These are the activations of a small neural network, seen along a few directions. Each row is one input.
In each table, some parts of the input vary, and every possible input appears once, in random order.
Descriptions start from the smaller parts, as in this example, which fits no table here: one of 2 separate values, together with either a single point or one of 9 places along a line or (one of 6 places along a line, together with one of 8 places around a ring).
Shared parts are said once, and a part with two or three values counts as separate values.
In the rows, 100 means zero.

Other details of the inputs vary at random and push rows far along two fixed directions, the same in every table; ignore that.

A family of inputs:
r1: 93 112 94 96 98 102 98 102 101 104 92 116 108
r2: 101 104 111 106 100 101 110 99 106 95 110 90 97
r3: 94 107 109 99 104 102 106 99 106 93 111 95 108
r4: 106 113 102 101 97 97 100 107 108 100 93 117 100
r5: 92 113 94 98 91 99 103 102 103 106 91 115 105
r6: 99 78 107 93 93 96 115 90 101 88 130 64 103
r7: 96 85 125 105 116 99 113 98 107 77 137 63 108
r8: 102 109 91 94 90 108 102 95 97 109 95 103 96
r9: 92 104 98 91 88 101 110 95 102 101 106 96 108
r10: 108 114 101 105 111 111 94 102 97 104 93 109 95
r11: 103 107 90 91 97 106 92 98 95 105 91 110 104
r12: 104 108 92 89 86 97 100 103 103 105 91 114 104
r13: 112 114 101 104 109 110 94 105 99 105 93 109 94
r14: 95 80 109 93 101 102 108 88 99 88 131 64 106
r15: 98 107 111 104 107 105 105 98 104 95 112 91 100
r16: 101 116 101 102 108 103 96 107 105 99 91 117 104
r17: 102 83 121 104 105 92 113 98 110 82 132 69 103
r18: 99 109 89 91 91 107 95 95 96 108 92 109 102
r19: 103 115 100 104 106 111 95 99 97 107 93 109 92
r20: 108 108 90 89 94 104 93 101 98 106 91 109 102
r21: 113 105 102 97 109 110 98 100 99 98 110 91 99
r22: 102 109 95 96 91 94 99 106 105 101 91 117 105
r23: 99 114 101 103 95 99 103 104 105 103 90 116 100
r24: 93 105 97 89 93 104 104 96 100 100 107 97 111
r25: 110 114 104 106 110 106 95 108 104 101 93 112 96
r26: 101 106 104 100 101 109 106 94 98 102 110 89 95
r27: 104 113 96 100 104 112 93 97 95 108 93 107 93
r28: 97 108 88 94 85 104 102 95 96 110 91 109 99
r29: 102 116 100 106 101 108 101 98 98 109 92 108 90
r30: 78 26 89 151 118 59 71 109 75 109 47 113 66
r31: 116 109 96 99 100 106 93 100 100 107 93 108 91
r32: 98 113 95 96 103 102 96 106 102 100 92 117 110
r33: 95 82 107 88 87 96 119 89 103 87 133 65 109
r34: 110 112 96 100 109 112 91 100 95 106 93 107 96
r35: 110 109 92 92 102 110 90 99 95 106 92 107 99
r36: 114 108 92 92 100 107 91 101 97 106 92 107 98
r37: 98 78 116 102 103 99 116 90 102 85 138 56 101
r38: 102 106 99 87 97 102 102 102 104 98 107 99 111
r39: 100 81 106 87 88 92 114 93 105 87 130 71 109
r40: 101 112 96 97 102 99 96 108 104 100 93 117 107
r41: 104 83 117 104 106 96 110 97 105 87 128 71 98
r42: 97 112 94 96 89 98 103 103 104 104 91 116 105
r43: 77 40 80 129 113 65 69 110 77 108 49 122 88
r44: 82 4 97 129 110 53 84 102 83 90 90 74 83
r45: 98 109 91 91 85 100 104 99 100 107 90 113 104
r46: 97 107 110 106 101 102 108 98 104 99 108 93 97
r47: 94 116 101 103 97 101 104 103 105 105 91 114 100
r48: 104 115 102 103 107 101 97 110 106 99 92 117 102
Description of these inputs: one of 6 places around a ring, together with one of 8 places around a ring.
Changing only the place on the ring of 6 turns r7 into r2. The same change can be made to r16. Which row results?
> r23
Changing only the place on the ring of 6 turns r38 into r45. The same change can be made to r36. Which row results?
> r6
Start at r42 and move only the place on the ring of 6, one step at a time. The first step leads to r5. Which rows follow, in order?
> r1, r32, r40, r22
Change only the place on the ring of 8 in r47. List by row number the other rows that result.
> r5, r8, r9, r26, r28, r29, r46
Start at r22 and move only the place on the ring of 8, one step at a time. The first step leads to r4. Which rows follow, in order?
> r17, r41, r31, r44, r39, r12

A family of inputs:
r49: 75 73 77 105 79 78 94 99 87 115 67 118 97
r50: 73 52 88 125 121 77 76 107 81 100 70 108 95
r51: 86 60 90 109 107 75 82 109 90 96 75 111 103
r52: 123 183 71 67 61 141 104 89 101 136 74 147 95
r53: 121 125 122 60 96 127 127 86 117 77 169 50 126
r54: 117 110 127 88 96 113 130 91 118 80 159 53 107
r55: 109 115 98 82 90 100 104 105 110 96 107 109 113
r56: 129 183 90 95 93 135 93 105 108 128 63 156 83
r57: 86 90 107 121 109 85 99 108 102 98 86 111 95
r58: 94 76 128 111 118 100 112 92 101 80 142 51 99
r59: 108 68 113 93 102 91 108 93 104 81 139 57 103
r60: 99 137 107 97 102 115 106 101 109 102 104 114 108
r61: 92 75 96 120 102 76 94 112 97 100 75 114 93
r62: 88 55 87 127 125 87 71 103 75 109 68 103 82
Describe the family of inputs behind these rows.
> one of 2 separate values, together with either a single point or one of 6 places around a ring
Changing only the choice among 2 separate values turns r50 into r62. The same change can be made to r57. Which row results?
> r56
Change only the choice among 2 separate values in r61. List by row number the other rows that result.
> r54
